A small network was shown many inputs. Here are its activations along a few directions, one row for each input.
Each table varies a few parts of the input and shows all the possible inputs, shuffled.
A made-up example of a description, with smaller parts first: ring(8) and (point or line(9) or (values(2) and line(6))).
Shared parts are said once, and a part with two or three values counts as separate values.
In the rows, 128 means zero.

Other details of the inputs shift rows strongly along three fixed directions, in all tables alike. That doesn't count.

A family of inputs:
row 1: [224  44 152 177  53 144 152 160 102 205 107]
row 2: [109 118 122 228 181 161 133 152 109 181 150]
row 3: [198  45 151 188  39 154 140 151  89 210 101]
row 4: [ 49 109 158 155 219 120 128  91 163  97 177]
row 5: [109  88 202 107  66  71 200  95 188 137 134]
row 6: [ 60  64 175 110  70  92 191  79 174 145 102]
row 7: [122 118 106 223 189 143 129 160 102 193 162]
row 8: [ 49  75 150 123  78  69 201 109 182 145  91]
row 9: [174 179  68 101 137 183  49 142  84 131 146]
row 10: [146 125 154 215 170 173 108 152 103 193 203]
row 11: [102  84 176  94  63  73 209 111 193 149 150]
row 12: [ 60 210  61  66 181 107  82 109 140  58 136]
row 13: [171 121 156 195 185 160 116 157 107 197 197]
row 14: [ 93 232  98  71 158 138  66  93 164  57 178]
row 15: [100  69 206 119  89  79 195  87 190 121  95]
row 16: [ 60 135 161 141 238  81 136 114 152 113 181]
row 17: [173 118 168 190 188 145 105 164 105 195 186]
row 18: [241 125  76  86  20 173  96 159  67 132  62]
row 19: [116 220 137  58 174 122  66 100 146  44 162]
row 20: [127 210 132  62 174 127  57  91 159  36 161]
row 21: [ 87 124 163 126 231  88 118 115 183 122 198]
row 22: [115 142 112  28  42 126 131  82 139  42  49]
row 23: [210  63 152 177  73 114 172 196  87 208  85]
row 24: [ 77 120 181 140 200 118  98  83 179 115 220]
row 25: [216 184 102 108 152 171  51 150  99 100 136]
row 26: [201 119  66 121  38 177 118 158  50 104  16]
row 27: [156 189  48 110 144 159  60 171  88 132 123]
row 28: [159  86 133 200 196 154 103 160 102 186 179]
row 29: [ 86  46 154  88  82  62 190 110 183 148 124]
row 30: [ 32 137 151 154 213 122 150 108 159 109 186]
row 31: [228 134  92 126  49 160 126 165  66  95   7]
row 32: [119 123 140 226 174 177 119 136 113 188 158]
row 33: [118 177  99  30  28  97 116 102 160  76  84]
row 34: [155 101 138 219 214 138 116 157  94 172 150]
row 35: [226 148 117 119  38 169 125 159  57 110  19]
row 36: [127 114 118 223 198 152 138 167  81 184 169]
row 37: [ 83 215 103  71 189 134 104 101 133  24 129]
row 38: [168 195  66 110 135 170  49 156  97 137 143]
row 39: [ 87  79 158  98  77  62 219 126 184 145 135]
row 40: [178 170  62 133 169 173  67 146  62  80 107]
row 41: [132 104 141 200 166 169  85 134 100 211 191]
row 42: [ 52  58 154 115  81  80 202  94 171 139  94]
row 43: [177 199  67 133 174 170  86 159  56  88 109]
row 44: [104 115 138 217 173 170 105 140 106 198 151]
row 45: [119 140  74  24  60  92 138 103 129  40  49]
row 46: [103  77 172  95  89  55 217 120 184 142 126]
row 47: [ 40 143 170 152 208 134 137  93 164 116 198]
row 48: [ 79  75 191 120  97  61 214 113 170 119  89]
row 49: [190  70 115 187  53 126 175 188 109 224  97]
row 50: [133 145 125  36  47 122 136  80 147  28  50]
row 51: [ 65 196  64  57 186 120  81  95 129  52 138]
row 52: [227 152 106 121  32 181 136 151  59 109  24]
row 53: [ 99  89 163 101  59  68 198 107 208 162 143]
row 54: [ 81 193  70  37 173 124  72 107 144  67 157]
Each input here is: ring(6) and ring(9).
Q: The inputs of row 14 and row 32 match in every part but the ring(6) part. If row 5 is changed in the same way as row 14 into row 32, which row does it become?
A: row 52
Q: The inputs of row 35 and row 16 match in every part but the ring(6) part. If row 6 is changed in the same way as row 35 into row 16, which row does it become?
A: row 51
Q: A walk changes only the ring(6) part. It starts at row 34 and steps to row 21. List the rest of the walk in order.
A: row 25, row 20, row 15, row 31
Q: A walk changes only the ring(9) part. It starts at row 2 and steps to row 30. List the rest of the walk in order.
A: row 37, row 48, row 31, row 4, row 26, row 42, row 8

A family of inputs:
row 55: [141 154  89 115 132 147 101 135 113 134 129]
row 56: [146  96 118 119  96 127 147 142 124 136 111]
row 57: [136 162 119 101  93 125 116 129 134 113 124]
row 58: [146 169 109 106 117 149 109 126 120 114 125]
row 59: [128 143  72 118 125 134 117 137  87 110 107]
row 60: [138 139  92 110 115 154 105 135 109 117 116]
row 61: [166 141 134 119 114 150 115 129 111 108 110]
row 62: [141  98 149 123 104  98 173 135 149 158 129]
row 63: [168 167 100 107 139 144 105 147 110 117 132]
row 64: [173 138 120 154 137 137 107 166 104 160 146]
row 65: [131  98 162 157 118 136 140 119 130 150 131]
row 66: [161 141  98 143 157 152 102 154 105 154 141]
row 67: [ 95 119 139  87 113  73 150 119 175 124 143]
row 68: [139 125 107  90  99 129 130 135 128 105 107]
row 69: [ 69 168 117 106 220 119 106 124 132  88 142]
row 70: [167 128 130 175 118 140 145 148 115 131  98]
row 71: [143  73 168 140 107 104 167 128 140 151 120]
row 72: [104 169  99 101 114 140 120 126 106  93  71]
row 73: [ 97 127 145 105 158 113 140 115 159 102 163]
row 74: [143 137  92 152 158 134 116 149 116 117 112]
row 75: [125 149 154 152 199 145  90 113 128 116 175]
row 76: [ 77 100 136 161 185 139 122 123 145 160 185]
row 77: [128 146 100  96 101 114 112 134 136 125 124]
row 78: [149  98 173 170 137 133 135 127 126 153 137]
row 79: [133 115 138 199 135 143 142 137 125 149 120]
row 80: [ 82 154  98  95 187 103 124 116 128  81 154]
row 81: [158 146 120  91 120 133 112 127 118  87 108]
row 82: [102  95 171 151  83 110 190 131 133 147  76]
row 83: [120 125 129 139 106 121 127 133 136 165 143]
row 84: [110 156 126 157 193 173  88 127 119 126 185]
row 85: [ 96 106 117 155 122 120 156 120 112 150 127]
row 86: [150 147 123 110  99 152 111 116 114 100 103]
row 87: [ 91 129 136  74 141  95 128  96 166  86 135]
row 88: [119  79 149 147 121  84 194 134 128 146 127]
row 89: [120 107 145 104 112 109 160 123 153 115 132]
row 90: [ 99 123 138 132 145 137 114 106 138 129 144]
row 91: [139 135 114 138 101 137 113 143 118 156 129]
row 92: [122 108 169 178 208 128 109 127 129 154 184]
row 93: [ 80 126 127  87 129  94 145 100 172 124 144]
row 94: [135 125 149 101  78 121 137 102 140 100  94]
row 95: [112 131 153 115 139 109 149 115 162 132 157]
row 96: [105 128 132  97 127  85 135 127 162 128 150]
row 97: [132 117 145 132 122 138 143 129 134 127 139]
row 98: [116 153 136 156 164 136 101 132 132 150 180]
row 99: [130 102 165 130  93 117 146 107 141 129 110]
row 100: [127 152 106 136 128 144 129 128  94 104 120]
row 101: [161 109 151 128 112 120 131 131 121 125 109]
row 102: [140 154 132 140 135 147 135 150  99 112  93]
row 103: [ 79 127 120 128 126 106 147 103 161 107 113]
row 104: [144  89 145 183 134 110 169 150 135 152 114]
row 105: [124 137 135 127 118 131 137 118 143 139 139]
row 106: [134 125 119 118 125 132 105 117 121 120 113]
row 107: [151 129 118 190 170 188  80 138  81 167 151]
row 108: [ 52 172 110 103 195 120 107 111 142  87 132]
row 109: [121  85 137 162 101 144 150 130 125 174 132]
row 110: [117  93 133 159 112 149 142 129 124 166 138]
row 111: [148 116 142 132 113 105 141 149 136 157 142]
row 112: [143 118 133 173 142 161  96 129  99 157 134]
row 113: [140 158  93 101  94 145 115 124 119 124 110]
row 114: [141 114 112 133 123 148 109 130 111 136 115]
row 115: [102 120 127 122 154 129 111 112 138 124 145]
row 116: [ 76 131 151 112 155  87 168  99 155  96 154]
row 117: [134 158  90  92 101 123 102 139 127 116 120]
row 118: [153 166 115 106 130 143 114 133 127 112 132]
row 119: [130 102 149 181 135 160 133 138 118 165 152]
row 120: [150 136 107 160 130 165 108 141 101 172 137]
row 121: [154  92 133 126 100 120 140 133 119 141 103]
row 122: [ 72 115 159 120 146 106 126  87 166 119 150]
row 123: [142 149 124  82  91 134 135 122 134  85 111]
row 124: [120 142 146 125 141 109 127 130 151 134 166]
row 125: [161 109 148 130  99 133 141 127 123 127 109]
row 126: [116  98 141 123 109 110 133 111 142 130 113]
row 127: [171 111 128 139 119 135 114 139 102 138 105]
row 128: [137 141 140 125 121 114 129 136 142 135 149]
row 129: [158 109 134 119 111 119 123 129 117 127 103]
row 130: [135 120  90 125  85 114 144 136 130 115  68]
row 131: [143 175 106 116 160 143 111 159  86  92  92]
row 132: [148 139 102  75  89 108 138 131 134 113 103]
Q: The inputs of row 91 and row 64 match in every part but one. If row 85 is changed in the same way as row 91 into row 64, which row does it become?
A: row 88
Q: Describe the family of inputs behind these rows.
A: ring(6) and (values(3) or (values(2) and line(5)))
Q: A walk changes only the line(5) part. It starts at row 122 and steps to row 90. List the rest of the walk in order.
A: row 110, row 113, row 91
Q: Change only the values(2) part in row 78. List by row number the other rows that result.
A: row 75
Q: Change only the values(3) part in row 104. List by row number the other rows that result.
A: row 88, row 131
